Each row below holds a small network's activations on one input, seen along a few directions.
Each table varies a few parts of the input and shows all the possible inputs, shuffled.
A made-up example of a description, with smaller parts first: one of 6 places along a line, together with either a single point or one of 9 places around a ring or (one of 2 separate values, together with one of 8 places around a ring).
Shared parts are said once, and a part with two or three values counts as separate values.
(in the rows, 128 means zero)

Other details of the inputs shift rows strongly along two fixed directions, in all tables alike. That doesn't count.

Table:
x1: [122 124 164 140 109 115  96 142 152  99 105 106 144 151]
x2: [134 127 113 113 167 138 131 104 112 139 116 140  99 100]
x3: [142 120 100 119 145 144 162 130 128 134 116 122  97 122]
x4: [137 128 163 143 108 106  94 145 165 117 108  86 122 138]
x5: [141 114 102 144 107 141 215 129 155 206 133  86 123 129]
x6: [127 118 110 143  86 124 188 121 125 223 144  83 133  98]
x7: [115 129 110  99 135 140 130 129  70 117 126 158 124 119]
x8: [ 95 131 101 134 163 148 107 101  89 107 143 162 106 137]
x9: [129 137 116 107 156 145 139 103 117 139 126 151 126 105]
x10: [136 130 120 126 189 154 133 138 112 104 124 156 141 148]
x11: [131 138 108 105 144 135 140 114 121 140 140 174 134 102]
x12: [152 135 120 167 153 124 177 123 169 209 139  78 130 107]
x13: [138 133 113 135 176 141 126 127  93 104 126 171 148 150]
x14: [128 126 105 121 162 142 137 108 102 134 103 136  99 110]
x15: [132 118 122 181 112 120 192 131 134 214 147  71 152 116]
x16: [127 139 118 102 151 140 139 113 132 128 129 154 125 103]
x17: [136 138 116 100 168 142 116 105 114 110 117 152 102  99]
x18: [130 127 170 130 121 115  89 136 156 101 119 116 144 140]
x19: [133 138 110 107 143 139 128 106 108 137 134 170 135 108]
x20: [102 134 135 125  92 117  92 128 167  95 160 129 109 132]
x21: [136 130 145 109  88 108 115 135 178 107 117 106 101 108]
x22: [132 131 115 134 164 136 146 134  87 120 141 139 146 135]
x23: [136 128 163 128 126 105  81 142 161  99 112 106 123 134]
x24: [125 131 107 111 147 145 129 117  78 122 117 179 125 132]
x25: [117 115  87 167 112 141 188 127 153 185 169  96 109 145]
x26: [123 131 122  98 167 145 116 102  98 118 118 167 122 112]
x27: [147 136 122 166 133 121 178 128 167 198 156 116 154 112]
x28: [133 127 159 146 104 113  91 136 140 110 121 128 147 143]
x29: [143 137 129 148 152 129 134 119 132 149 143 144 154 120]
x30: [127 126 166 143 101 112 111 149 156 108 110  99 138 162]
x31: [123 123 101  89 141 148 140 139  81 104 136 164 127 123]
x32: [121 122 151 115  71 116 118 139 146 111 102 106 116 148]
x33: [143 121 148 129 120 117 107 166 164  85 113 102 120 156]
x34: [111 113 140 114  56 110 117 142 127 122 120 102 132 121]
x35: [117 130 112 108 164 152 123 106  87 114 105 164 122 121]
x36: [121 117 133 104  55 109 124 151 127 105 125 105 129 138]
x37: [129 127 153 137 128 112  90 143 146  95 100 105 124 142]
x38: [122 126 159 133 102 111 106 154 118  92 128 116 141 147]
x39: [127 121 145 123  60 111 107 129 144 131 116 118 131 132]
x40: [139 140 159 122 126 108  89 151 178  92 122 114 124 125]
x41: [143 128 115 168 161 126 179 132 139 194 122  86 120 133]
x42: [130 129 100 105 140 141 132 121  87 110 119 174 129 139]
x43: [134 131 122 149 166 137 136 126  99 134 127 157 144 144]
x44: [127 130 136 131 159 127 123 125 101 131 147 138 148 113]
x45: [134 135 133 153 163 141 138 118 126 159 124 121 144 127]
x46: [105 119 127 141  70 114 112 136 156 103 145 100 106 167]
x47: [133 122 100 111 131 146 152 131 109 129 128 161 129 135]
x48: [ 98 125 140 136  87 120  79 120 140  99 143 118 105 146]
x49: [132 127 151 132 120 119 108 148 145  86 111 114 142 164]
x50: [104 142 102 123 169 149 106  98 109 115 162 165 111 122]
x51: [107 124  94 173 121 136 181 111 130 197 160 100 105 141]
x52: [142 134 109 136 190 136 138 131 115 122 115 129 123 141]
x53: [132 120 146 122  83 112 106 130 154 120 102  94  98 120]
x54: [135 136 169 133 103 110 110 147 188 112 130 106 145 132]
x55: [136 131 102 108 159 141 132 120 101 103 104 143  95 127]
x56: [119 137 112  86 143 133 128 124 100 114 146 168 132  91]
x57: [140 132 126 163 120 117 194 135 160 207 169  88 152  97]
x58: [127 122 157 146 101 111  93 140 139  99 114 127 150 151]
x59: [118 121 140 114  75 117  99 131 126 103 107 137 132 137]
x60: [150 118 111 172 129 134 195 141 150 191 147 108 150 144]
x61: [120 135 111  89 148 139 122 114  85 118 141 167 133  94]
x62: [130 133 165 123 101 110  94 144 141  95 144 117 150 122]
x63: [100 131 111 127 160 141 100  99 106 115 156 159 107 128]
x64: [134 124 166 139  99 103  90 137 155 108 127 124 149 141]
x65: [145 133 130 172 133 126 185 119 175 213 144  78 152 115]
x66: [126 128 113 101 154 138 113 106  91 123 127 183 132 112]
x67: [135 116 155 135  81 114 129 168 149 103 141  96 145 151]
x68: [130 122 144 115  90 115 108 139 141  97  96 106  92 137]
x69: [126 123 136 105  89 123 116 136 136  91 105 119 120 151]
x70: [116 126 113  92 149 136 119 115  78 123 137 165 130  98]
x71: [128 129 118 125 136 143 147 107 116 162 117 127 122 115]
x72: [125 136 129 127 177 141 109 122  75 114 137 158 145 115]
Description of these inputs: one of 8 places along a line, together with either a single point or (one of 2 separate values, together with one of 4 places along a line).
The inputs of x3 and x21 match in every part but the place on the line of 8. If x10 is changed in the same way as x3 into x21, which row does it become? -> x54
The inputs of x62 and x72 match in every part but the place on the line of 8. If x17 is changed in the same way as x62 into x72, which row does it become? -> x53
Start at x23 and move only the place on the line of 4, one step at a time. The first step leads to x18. Which rows follow, in order? -> x64, x44
Which other rows does x15 become when the choice among 2 separate values takes its other values? List them by row number. -> x34
Which other rows agree with x38 in the place on the line of 8? List them by row number. -> x7, x24, x30, x32, x41, x43, x51, x68
Which other rows agree with x36 in the place on the line of 8? List them by row number. -> x13, x22, x42, x46, x49, x52, x55, x69
Which other rows does x72 become when the choice among 2 separate values takes its other values? List them by row number. -> x6

Table:
x73: [130 136 142  57 137 127  73 143  74  51  96 169 133 109]
x74: [147 132 166 176  87  83 113 169 215 137 165  79 150 149]
x75: [137 126 159  63  86 109  88 160 113  57 100 135 128 116]
x76: [101 130  68  79 181 165 133 106  80  86 145 167  55 110]
x77: [123 126 173 135 137 119  61 171 143  40 122 137 152 186]
x78: [121 128  77 121 136 143 170  84 100 189 125 156 116 116]
x79: [123 129 135 132 145 130 115 117  97 129 147 152 163  99]
x80: [133 123 148  91  60 121 119 134 182 110 136 125 112 108]
x81: [148 127 103 100 167 143 171 114 110 157 140 146 130  65]
x82: [132 125  88  94 136 149 170 133  87 134 101 153 112 121]
x83: [129 137 133  92 169 136 100 155  57  65 151 189 174 132]
x84: [128 132 135 125 136 128 136 140  79 129 138 144 165 117]
x85: [ 81 114 140 133  51 107  85 127 142  94 145  89  83 149]
x86: [142 146 145 107 168 135 130 130 166  96 114 124 119 114]
x87: [124 132 128  92 107 139 103 108 140 121 124 152 115 103]
x88: [121 113 143 155  25 102 163 153 149 168 118  75 138 152]
x89: [144 124 103 187 193 147 205 145 137 209 161 105 160 152]
x90: [111 140 124  91 173 158  81  86  73 101 133 212 125 103]
x91: [ 87 124  98 120 142 143 109  95  82 118 145 139  74 124]
x92: [116 135  98 101 176 157 123 147  47  71 141 209 156 156]
x93: [146 149 114 129 205 148 174 107 149 167 116 118 123 101]
x94: [ 85 122 117 135  90 123  99 132 125  84 166 116  98 157]
x95: [133 124 131 141 171 135 129 126 126 148 102 114 121 135]
x96: [147 141 111 180 184 122 171 101 143 227 143 111 121  94]
x97: [101 133 129  99 115 133  65 119  92  42 125 207 136 158]
x98: [154 124  95 149 196 153 215 130 143 200 123 105 114 117]
x99: [118 129 162 100 123 118  50 139 104  42 145 171 168 122]
x100: [137 151 121 164 211 131 114 117 119 136 147 164 136 113]
x101: [140 121 105 164 147 133 201 124 125 225 188 110 178  93]
x102: [135 127 114 184 196 148 176 132 120 187 135 116 149 146]
x103: [143 120 151 106 121 127  57 145 130  29  63 127 105 167]
x104: [ 94 126  75 122 156 150 139  88  84 153 143 127  69 110]
x105: [125 121 148 147  50 115 139 141 186 160 178 101 157 137]
x106: [114 125 124 128 108 135 130 146  87 104 121 152 147 152]
x107: [143 149 115 169 206 128 130 124 133 147 161 154 144 122]
x108: [135 123  73 131 130 148 216 121 101 213 114 115 121 112]
x109: [127 149 146 143 198 140 109 127 134  96 144 147 161 144]
x110: [155 112 136 132 110 124 129 147 156 102  81  89 104 159]
x111: [105 129 132  84 109 128  61 107  90  56 109 199 116 145]
x112: [124 141 181 126 137 116  73 123 157  87 107 116 134 136]
x113: [121 122 178 142 116 112  73 156 149  80 102 113 134 165]
x114: [119 113 129 161  17  99 165 137 188 174 157  86 148 162]
x115: [139 131 102 130 215 158 150 122 110 153 101 136 116 124]
x116: [142 126 109  98 155 138 150 111 109 153 127 142 129  72]
x117: [121 119 154 152  38 110 131 136 191 158 170  96 154 136]
x118: [141 125 112 159 204 154 131 115  77 120 104 154 126 153]
x119: [121 125 151 124 115 116  99 119 111 123 135 138 153  98]
x120: [102 111 116 113  46 114 132 132 170 123 134  66  60 130]
x121: [137 118 161 122  39  89 141 149 147 165 113  61 142 113]
x122: [128 142 168 124 134 115  89 117 168 106 100 101 128 128]
x123: [131 133 115  86 174 142 108 104  84 116 118 169 133  75]
x124: [ 88 112 129 164  41 108 131 132 161 142 163  60  95 148]
x125: [142 144 114 184 189 123 162 107 141 211 148 122 129 101]
x126: [133 110 170 170  78 102 135 149 186 169 108  51 129 153]
x127: [140 117 158 120 115 120  61 137 127  49  69 117 110 169]
x128: [156 144 131 117 159 115 120 136 171 110 127 134 102 101]
x129: [130 121 147  96  53 120 114 128 183 124 126 115 111 111]
x130: [136 124 109 134 146 130 167  95 109 210 137 115 141  71]
x131: [156 118  94 194 180 148 206 138 122 190 149 101 154 167]
x132: [127 113 133 135  25 102 162 146 151 172 101  66 124 141]
x133: [140 127 112 140 145 130 194 116  79 218 137 115 148  92]
x134: [122 156 141 138 231 152  99 112 105  88 131 173 154 132]
x135: [158 125 102 117 196 158 144 131 102  87  93 150 102 141]
x136: [113 136  97 108 177 157 120 136  42  73 132 210 152 152]
x137: [125 138 182 161 104 103 113 133 190 136 123  76 145 140]
x138: [143 135 165 145  95  85  83 133 195 130 112  87 112 118]
x139: [146 122 111 180 189 151 157 124  97 143 117 130 140 161]
x140: [107 122 146 118  44 105  92 125 142  97 122 141 128 155]
x141: [133 114 123 107  22 106 161 137 190 136 124 100 105 135]
x142: [161 142  95 156 186 127 190 113 165 216 134 109 105  85]
x143: [116 119 132 126  52 110 118 146 154 104 156 136 149 169]
x144: [110 123 167 123  53 114  83 124 160 115 139 129 135 126]
x145: [110 141 119 113 176 163  94  98  82 102 152 211 143 114]
x146: [142 110 166 149  91 111  88 143 143  86  85  91 119 172]
x147: [135 130 113 147 148 131 191 121  82 210 144 121 157  99]
x148: [155 144  97 161 184 127 178 106 159 220 130 106 110  85]
x149: [116 132 114  52 122 138  74 117 101  34  99 208 100 137]
x150: [118 130  96  87 117 140 121 103 111 116 110 172 108 124]
x151: [143 128 106 126 200 153 162 129 124 151 103 130 111 126]
x152: [138 123 153 138 144 129  66 156 115  22 107 149 143 195]
x153: [136 133 172 173  96 102 142 159 215 147 156  60 168 157]
x154: [132 115 131  91  52 116 145 166 142  94 103 114 112 140]
x155: [148 130 120  84 137 130 160 145 100 122 122 139 130  95]
x156: [124 133 163  96 108 111  76 164  93  47 135 155 169 143]
x157: [ 98 128  67 112 158 156 146  95  94 148 141 126  64 107]
x158: [117 115 148 117  50 110 115 147 117 111 101 116 128 149]
x159: [123 119 153 128  34 108 123 114 188 172 130  85 122 112]
x160: [139 147 121 136 191 143 157 106 151 169 114 109 128 104]
x161: [130 112 169 144  40  88 129 129 166 177 133  66 147  99]
x162: [ 93 127  73 138 162 152 148 117  88 130 189 142 104 140]
The inputs of x83 and x133 match in every part but one. If x92 is changed in the same way as x83 into x133, which row does it become? -> x158
The inputs of x145 and x159 match in every part but one. If x100 is changed in the same way as x145 into x159, which row does it become? -> x138
What is each input in this table made of? -> one of 9 places along a line, together with either a single point or one of 4 places along a line or one of 5 places around a ring
Which other rows does x138 become when the place on the line of 4 takes its other values? List them by row number. -> x95, x122, x127
Which other rows does x110 become when the place on the line of 9 takes its other values? List them by row number. -> x103, x118, x127, x131, x135, x139, x146, x152
Which other rows does x137 become when the place on the line of 4 takes its other values? List them by row number. -> x113, x118, x125
Which other rows agree with x117 in the place on the line of 9? List them by row number. -> x77, x94, x99, x107, x109, x114, x136, x152, x156
